Each row below is a small network's average activation on inputs in which a field has the value named, seen along a few directions.
Related values have similar rows: they may be neighbours, one step apart, or belong to one group.
In the rows, 500 means zero.
Strong random noise was added to every row along 5 fixed directions; ignore it. To show where, here is one row again and again, with new noise each time:
626  404  417  603  364  506  579  651  475  556  736  484  590  301  332  427  367  571  727  646
374  558  407  523  458  524  506  438  487  555  447  490  389  392  534  406  551  485  519  377
552  344  347  618  610  530  428  660  394  545  638  497  543  248  628  606  494  623  746  617
412  442  158  524  549  589  569  583  379  591  457  342  452  377  477  373  355  564  549  624
449  475  265  482  249  590  534  360  647  556  566  365  350  367  537  259  612  527  464  294
527  482  592  575  435  472  461  554  498  507  566  598  500  373  490  561  585  491  619  429
517  416  363  485  421  558  561  639  450  514  408  402  493  527  342  461  437  477  430  566


Values of C:
c2: 353  675  576  383  627  557  643  469  416  475  331  526  463  656  380  491  472  384  403  601
c7: 377  704  615  395  437  530  518  265  484  534  424  540  501  636  360  351  392  432  326  433
c17: 615  475  803  498  407  418  466  568  520  435  384  523  575  690  385  540  439  384  391  448
c13: 544  391  377  472  516  578  502  653  452  463  445  451  485  492  504  646  505  523  386  497
c16: 579  498  486  433  337  584  596  332  662  453  609  469  434  481  486  427  709  486  448  387
c4: 624  410  550  524  374  475  459  487  614  437  509  418  488  637  496  484  518  515  325  437
c20: 634  287  436  422  554  567  388  661  488  437  293  258  543  820  503  631  441  530  252  543
c3: 401  608  618  464  681  475  423  419  412  543  494  604  597  486  579  496  402  521  645  599
c9: 423  577  531  609  762  452  419  427  383  588  583  615  605  439  705  561  411  588  792  647
c5: 628  377  625  632  398  426  405  467  702  435  878  599  478  162  807  540  807  569  672  232
c19: 547  557  563  594  358  397  589  432  586  568  655  527  471  407  389  351  532  499  569  379
c11: 575  391  410  489  550  563  578  560  554  520  580  479  550  534  393  539  544  538  527  686
c12: 496  559  701  439  294  370  566  504  673  413  436  608  435  585  348  573  629  369  350  271
c18: 620  543  800  643  422  324  549  599  455  446  620  661  645  570  253  463  254  460  636  572
c6: 470  618  578  441  514  478  608  442  517  481  577  609  485  458  455  487  492  439  569  541
c8: 706  361  755  560  419  403  279  562  650  458  674  553  575  461  638  684  595  518  499  459
c15: 452  584  624  315  442  559  502  456  467  438  185  522  490  877  440  462  531  374  170  479
c10: 598  441  547  580  609  463  423  665  461  441  466  522  582  584  451  715  580  495  495  498
c1: 651  507  480  440  313  507  664  432  671  472  706  520  575  473  325  411  469  514  544  587
c14: 618  407  562  295  390  531  308  457  628  343  375  444  531  740  654  705  729  503  294  471
C is arranged as 4 separate groups.
List the group mates of c4, in the order listed. -> c17, c20, c18, c8
List the group mates of c5, in the order listed. -> c13, c19, c12, c10
List the group mates of c15, in the order listed. -> c7, c3, c9, c14

Values of Y:
y10: 544  630  880  593  443  335  482  504  483  481  497  699  556  564  379  528  419  422  542  425
y6: 616  377  366  481  247  566  550  562  609  460  462  317  448  613  322  408  477  471  321  399
y9: 387  605  533  453  583  505  503  418  453  530  371  541  500  603  496  459  463  463  462  553
y7: 455  460  378  468  602  521  439  484  438  523  410  382  496  555  598  474  424  566  406  516
y5: 536  561  668  505  499  455  518  515  491  485  590  665  611  479  466  558  518  494  606  578
y8: 315  542  347  538  700  508  452  470  402  542  365  456  376  402  671  539  538  502  516  415
y3: 453  527  462  496  478  507  566  539  500  509  446  480  460  512  407  478  527  440  439  475
y4: 448  507  502  511  687  509  463  545  412  468  453  567  458  420  639  672  595  493  556  521
y2: 562  471  317  451  314  580  637  428  626  525  697  395  502  429  397  302  505  543  535  565
y1: 566  483  640  542  518  455  427  474  512  519  678  593  577  388  591  542  460  566  690  547
Y is arranged as a line.
A walk along Y starts at y6 and steps to its neighbour y8. Put y10, y4, y2, y1 in the order it reaches them. -> y4, y2, y1, y10
How many steps from neighbour to neighbour lead from y7 to y9, at the fewest? -> 2
